Each row below holds a small network's activations on one input, seen along a few directions.
Each table varies a few parts of the input and shows all the possible inputs, shuffled.
A made-up example of a description, with smaller parts first: one of 8 places around a ring, together with either a single point or one of 9 places along a line or (one of 2 separate values, together with one of 6 places along a line).
Shared parts are said once, and a part with two or three values counts as separate values.
In the rows, zero is written as 128.

Other details of the inputs shift rows strongly along two fixed directions, in all tables alike. That doesn't count.

A family of inputs:
R1: [124 121 121 126 120 129 114 125 111 139 147 134 137 137 130]
R2: [119 129  88 137 148 160  77 117 146 134 115 124 110 150  77]
R3: [120 139  97  96  65 145 212 143 138 161  92 137 112  80 155]
R4: [121 136 130 115 139 135 135 132 100 117 154 135 142 125 151]
R5: [135 128  90 152 151 129  88 113 160 123 112 123 109 147  85]
R6: [149 123 153 126 123  90 130 126  97 108 162 136 149 128 156]
R7: [127 120 145 118 118 130 120 129  90 119 154 140 141 133 148]
R8: [144 133 156 121 145 103 134 128  98  90 164 134 140 129 147]
R9: [141 119 157 126 120 101 136 133  98 101 151 144 140 129 157]
R10: [131 143 150 102 114 134 190 136 137 129 117 113 129  98 148]
R11: [109 131 102 155 124 153 119 142 181 173  67 108  88 115  85]
R12: [125 127  86 154 150 132  95 115 164 126 107 127 105 148  83]
R13: [140 121 155 129 124  90 133 128  96 106 163 140 148 132 157]
R14: [128 117  98 148 127 123 105 124 151 134 100 144 115 145 106]
R15: [128 121 159 129 129 117 128 125 123 135 141 125 151 136 141]
R16: [113 123  90 138 150 162  75 120 145 129 114 129 109 152  86]
R17: [130 127 146 147 135  99 123 145 102 116 142 130 120 112 140]
R18: [123 131 143 132 149 132 126 124 138 126 135 114 139 137 126]
R19: [131 119 114 133 128 132  88 118 117 140 143 130 135 147 115]
R20: [119 146 109  95  83 159 231 143 181 154  62 112  94  72 138]
R21: [138 124 173 121 125 109 134 124 109 127 154 122 160 128 156]
R22: [134 134 135 128 143 111 143 131 113 101 143 139 135 127 150]
R23: [136 126 152 110 114 122 131 129  84 120 163 136 147 125 151]
R24: [132 143 144 107 117 130 181 130 139 132 122 107 135 100 151]
R25: [127 133 109 125 143 140 100 120 123 128 145 121 129 137 116]
R26: [119 116 128 147 141 137  93 122 150 145 106 131 136 154 108]
R27: [139 118 115 141 124 116 105 123 137 123 117 136 120 142 104]
R28: [134 123 168 120 122 120 133 128 117 127 137 125 150 129 141]
R29: [122 134 115 100  66 151 217 142 178 166  62 122 101  79 138]
R30: [124 136 135 117 138 129 128 127 100 115 168 127 142 128 145]
R31: [119 129 134 139 159 141 110 123 144 128 119 121 136 147 119]
R32: [133 128 129 131 144 122 123 126 127 100 131 136 118 134 127]
R33: [109 124 101 158 147 143  65 136 128 150 118 123 101 142  88]
Each input here is: one of 3 separate values, together with either a single point or (one of 2 separate values, together with one of 5 places around a ring).
The inputs of R17 and R33 match in every part but the choice among 3 separate values. If R12 is changed in the same way as R17 into R33, which row does it become?
Answer: R30
A walk changes only the place on the ring of 5. It starts at R26 and steps to R29. List the rest of the walk in order.
Answer: R28, R21, R15
Change only the choice among 3 separate values in R29. List by row number the other rows that result.
Answer: R7, R9

A family of inputs:
R34: [140 128 131 131 110 102 144 145 115 121 119 141 116 107 139]
R35: [138 132 168 103 100 104 188 126 115 136 148 121 159 109 169]
R36: [131 115 157 144 137 126  95 128 126 138 120 133 144 147 120]
R37: [133 132  72 121 113 144 160 119 174 118  81 138  93 119  99]
R38: [120 116 124 154 148 118 101 138 120 106 121 154 114 147 126]
R39: [122 133 133 132 180 146  87 115 126  96 148 120 136 160 108]
R40: [113 108 163 151 154 133  89 131 120 116 127 145 147 162 132]
R41: [106 126 154 143 164 135 109 144 107 111 138 129 132 132 140]
R42: [127 134 149 136 141 121 115 132 120 134 149 107 123 123 126]
R43: [127 129 151  78  73 137 192 140  82 139 160 140 160  97 190]
R44: [143 124 163 118 140 117 123 112 116 116 155 126 168 145 153]
R45: [140 135  66 128 108 131 151 118 174 138  83 127  98 113 105]
R46: [129 119 107 130 127 125  76 122  84 116 170 156 134 149 126]
R47: [124 143  81 137 144 158 112 117 178 150  94 105 105 129  87]
R48: [122 143 136 122 116 134 163 150 130 144 108 114 112  90 137]
R49: [112 130 106 124 139 160  88 128  97 142 154 124 126 142 118]
R50: [125 121 106 134  93 142 142 122 186 174  72 114 104 118  97]
R51: [142 118 138 145 131  91 102 127 110 114 152 129 126 134 128]
R52: [119 142  98 138 131 140 128 125 166 156 108 103 107 119  90]
R53: [136 139 158  74  93 132 229 130 130 114 122 133 145  97 180]
R54: [140 122 127 147 145  90  94 116 112 109 159 131 139 149 118]
The inputs of R48 and R34 match in every part but one. If R49 is changed in the same way as R48 into R34, which row does it become?
Answer: R46
Describe the family of inputs behind these rows.
Answer: one of 3 separate values, together with either a single point or one of 6 places along a line
Change only the choice among 3 separate values in R40. List by row number the other rows that result.
Answer: R38, R41

A family of inputs:
R55: [127 142 143 113 115 134 175 139 140 136 110 112 125  97 145]
R56: [120 124 152 141 145 127 109 128 131 134 131 118 137 139 122]
R57: [128 127  80 135 116 139 132 124 175 136  81 130  93 128  89]
R58: [132 131 156 107 131 118 136 130  76 104 181 134 152 129 163]
R59: [132 133 124 122  98 111 174 140 131 129 116 131 114  98 143]
R60: [125 128 152 118 112 130 159 135 135 143 113 125 136 114 145]
R61: [148 132 186 121 144  83 136 136  63  80 192 137 160 122 181]
R62: [130 120 133 128 137 126  91 118 101 124 162 135 147 149 131]
R63: [132 139 103 120 113 124 173 132 149 124 105 132 108 104 133]
R64: [132 124 158 113 118 119 132 135  77 117 169 142 153 123 168]
R65: [132 125  82 138 107 131 129 119 173 148  83 131 101 128  96]
R66: [124 126 153 142 171 131  93 121 125 112 146 118 148 155 123]
R67: [124 122 109 148 161 142  57 120 118 125 141 129 124 159  95]
R68: [119 134 104 116  96 140 161 138 132 151 116 128 108 101 131]
R69: [125 134 135 110 114 141 174 131 152 138 105 116 123 108 134]
R70: [121 132 115 131 150 137  97 123 112 117 149 131 132 144 122]
R71: [125 131 120 118 106 142 163 127 165 157  91 115 123 114 121]
R72: [127 100 100 181 169 128  14 110 148 127 113 140 118 191  62]
Describe the family of inputs behind these rows.
Answer: one of 3 separate values, together with one of 6 places around a ring
The inputs of R68 and R64 match in every part but the place on the ring of 6. If R56 is changed in the same way as R68 into R64, which row does it become?
Answer: R60
Change only the choice among 3 separate values in R69. List by row number the other rows that result.
Answer: R57, R58
A walk changes only the place on the ring of 6. It starts at R63 and steps to R61. List the rest of the walk in order.
Answer: R59, R72, R65, R57

A family of inputs:
R73: [137 119 138 130 128 103 112 123  99 108 160 144 139 140 137]
R74: [109 115  86 140 151 168  34 114 118 147 145 130 124 169  86]
R75: [139 116 175 151 182 114  59 113 109  99 168 124 168 176 124]
R76: [103 142  98 104  97 186 165 134 164 184  82 109 113 104 110]
R77: [128 137 156 111 125 125 178 134 131 118 126 122 137 108 157]
R78: [130 134 164 116 117 120 171 139 125 128 123 119 132 102 156]
R79: [143 126 133 127 135 108 112 121  98 102 158 140 141 139 139]
R80: [136 131 186 104 108 105 192 136 109 118 147 122 154 103 180]
R81: [128 133  82 124  92 136 158 140 154 144  86 134  88 100 112]
R82: [127 120  87 147 122 127 100 126 146 141 105 141 108 138  99]
R83: [126 119  92 164 168 128  45 114 131 116 135 133 114 168  78]
R84: [115 140  81 134 113 157 158 129 206 166  53 107  84 106  86]
R85: [140 140 146 100 108 105 192 140  86  97 162 143 138  98 184]
R86: [130 121 168 139 146 111 114 129 118 123 141 124 152 141 143]
Describe the family of inputs behind these rows.
Answer: one of 2 separate values, together with either a single point or one of 6 places around a ring
The inputs of R76 and R74 match in every part but the choice among 2 separate values. If R80 is changed in the same way as R76 into R74, which row does it become?
Answer: R73
